Each row below holds a small network's activations on one input, seen along a few directions.
In each table, some parts of the input vary, and every possible input appears once, in random order.
A made-up example of a description, with smaller parts first: ring(5) and (point or line(11) or (values(3) and line(6))).
Shared parts are said once, and a part with two or three values counts as separate values.
In the rows, zero is written as 128.

Other details of the inputs vary at random and push rows far along two fixed directions, the same in every table; ignore that.

Table:
R1: [175, 170, 228, 97, 195, 51, 55, 185, 217, 72, 97]
R2: [95, 91, 20, 138, 102, 176, 206, 80, 69, 176, 149]
R3: [118, 142, 218, 143, 105, 162, 110, 81, 68, 122, 162]
R4: [93, 142, 222, 144, 93, 161, 112, 86, 77, 136, 161]
R5: [86, 140, 211, 118, 79, 148, 86, 134, 58, 124, 130]
R6: [228, 210, 233, 155, 182, 62, 68, 169, 235, 113, 146]
R7: [82, 142, 234, 153, 91, 152, 114, 102, 75, 152, 145]
R8: [186, 177, 207, 99, 195, 60, 46, 153, 214, 51, 99]
R9: [185, 170, 204, 110, 191, 70, 41, 156, 221, 44, 92]
R10: [97, 87, 8, 85, 86, 170, 186, 121, 55, 151, 150]
R11: [98, 67, 15, 144, 88, 185, 193, 89, 81, 158, 154]
R12: [148, 96, 24, 96, 171, 74, 152, 192, 223, 119, 82]
R13: [83, 90, 7, 112, 83, 159, 192, 129, 51, 173, 109]
R14: [115, 139, 207, 170, 101, 173, 90, 74, 70, 110, 142]
R15: [154, 94, 35, 130, 190, 86, 169, 154, 242, 131, 111]
R16: [179, 177, 235, 144, 213, 59, 71, 135, 233, 89, 103]
R17: [82, 64, 22, 159, 86, 172, 204, 114, 78, 181, 131]
R18: [106, 148, 203, 136, 87, 146, 83, 121, 44, 111, 108]
R19: [87, 70, 6, 118, 72, 165, 182, 141, 66, 152, 114]
R20: [151, 113, 50, 105, 202, 75, 191, 153, 234, 156, 120]
R21: [166, 170, 214, 82, 188, 61, 48, 166, 230, 64, 121]
R22: [153, 111, 32, 129, 201, 90, 171, 140, 239, 137, 107]
R23: [105, 141, 202, 148, 84, 155, 77, 124, 53, 104, 101]
R24: [154, 122, 11, 139, 73, 181, 199, 103, 77, 198, 196]
R25: [113, 147, 198, 131, 88, 151, 81, 113, 45, 100, 117]
R26: [106, 141, 228, 155, 102, 154, 116, 98, 63, 138, 145]
R27: [103, 147, 225, 174, 104, 151, 104, 93, 60, 139, 124]
R28: [113, 141, 222, 149, 104, 159, 114, 90, 66, 129, 154]
R29: [100, 139, 212, 126, 88, 142, 91, 144, 49, 124, 118]
R30: [163, 99, 14, 83, 173, 86, 144, 169, 223, 95, 106]
R31: [99, 137, 218, 186, 98, 161, 99, 98, 66, 132, 118]
R32: [101, 139, 205, 151, 83, 152, 79, 131, 53, 111, 95]
R33: [182, 150, 227, 151, 198, 70, 59, 146, 244, 67, 111]
R34: [119, 148, 212, 159, 106, 163, 96, 69, 63, 117, 148]
R35: [82, 140, 216, 121, 78, 144, 86, 142, 57, 131, 124]
R36: [92, 85, 10, 90, 85, 167, 191, 130, 54, 159, 143]
R37: [141, 115, 29, 61, 180, 78, 155, 173, 227, 124, 123]
R38: [214, 150, 27, 122, 173, 90, 173, 160, 235, 162, 164]
R39: [201, 152, 33, 131, 173, 80, 180, 176, 234, 177, 150]
R40: [69, 88, 34, 122, 90, 171, 218, 95, 83, 198, 160]
R41: [158, 98, 18, 89, 173, 83, 147, 178, 223, 101, 99]
R42: [80, 89, 29, 111, 91, 180, 208, 77, 86, 182, 176]
R43: [110, 138, 211, 177, 101, 170, 94, 83, 69, 116, 134]
R44: [160, 113, 15, 90, 184, 88, 150, 164, 221, 106, 93]
Each input here is: line(4) and (point or (values(2) and line(5))).
Q: Changing only the line(4) part turns R6 into R24. The same change can be made to R23. Which row results?
A: R9
Q: Which other rows does R19 become when the values(2) part takes its other values? List them by row number.
A: R15
Q: Which other rows does R42 become when the line(4) part takes its other values? List them by row number.
A: R4, R7, R40
Q: Which other rows agree with R13 in the line(4) part? List them by row number.
A: R7, R12, R17, R20, R27, R29, R31, R32, R35, R39
Q: Start at R11 and move only the line(5) part, one step at a time. The first step leads to R14. Which rows follow, in order?
A: R34, R3, R42

Table:
R45: [104, 88, 36, 107, 138, 126, 173, 142, 148, 138, 114]
R46: [133, 119, 45, 112, 131, 119, 185, 135, 159, 172, 146]
R47: [151, 119, 32, 130, 135, 132, 170, 133, 157, 158, 141]
R48: [164, 132, 116, 137, 172, 112, 131, 124, 196, 118, 131]
R49: [101, 127, 194, 127, 124, 131, 93, 133, 114, 110, 114]
R50: [151, 135, 103, 100, 155, 94, 111, 156, 176, 102, 110]
R51: [108, 111, 88, 123, 76, 161, 133, 119, 56, 129, 127]
R52: [116, 123, 99, 122, 86, 156, 154, 131, 63, 153, 147]
R53: [137, 146, 203, 156, 129, 137, 102, 105, 123, 114, 143]
R54: [177, 141, 104, 118, 157, 97, 116, 159, 174, 117, 125]
R55: [118, 138, 198, 154, 135, 131, 100, 106, 115, 110, 112]
R56: [166, 147, 113, 132, 158, 101, 128, 145, 192, 132, 135]
R57: [170, 144, 109, 113, 158, 94, 122, 161, 175, 120, 127]
R58: [140, 162, 201, 147, 117, 124, 99, 127, 123, 128, 144]
R59: [117, 148, 191, 108, 113, 129, 86, 138, 104, 108, 121]
R60: [121, 149, 189, 116, 112, 128, 83, 137, 101, 100, 121]
R61: [129, 145, 207, 149, 130, 131, 105, 106, 124, 118, 147]
R62: [145, 129, 128, 118, 173, 96, 139, 125, 197, 134, 140]
R63: [87, 92, 96, 136, 86, 163, 147, 116, 65, 135, 120]
R64: [146, 124, 115, 134, 175, 102, 131, 125, 189, 111, 100]
R65: [81, 105, 106, 141, 106, 161, 159, 96, 72, 151, 128]
R66: [113, 122, 104, 114, 86, 156, 159, 131, 66, 160, 146]
R67: [105, 135, 203, 139, 138, 124, 102, 109, 118, 123, 119]
R68: [94, 90, 94, 140, 82, 165, 144, 113, 65, 131, 116]
Q: Changing only one part turns R45 into R49. The same change can be made to R61. Which row results?
A: R62
Q: Describe the family of inputs behind these rows.
A: line(4) and ring(6)
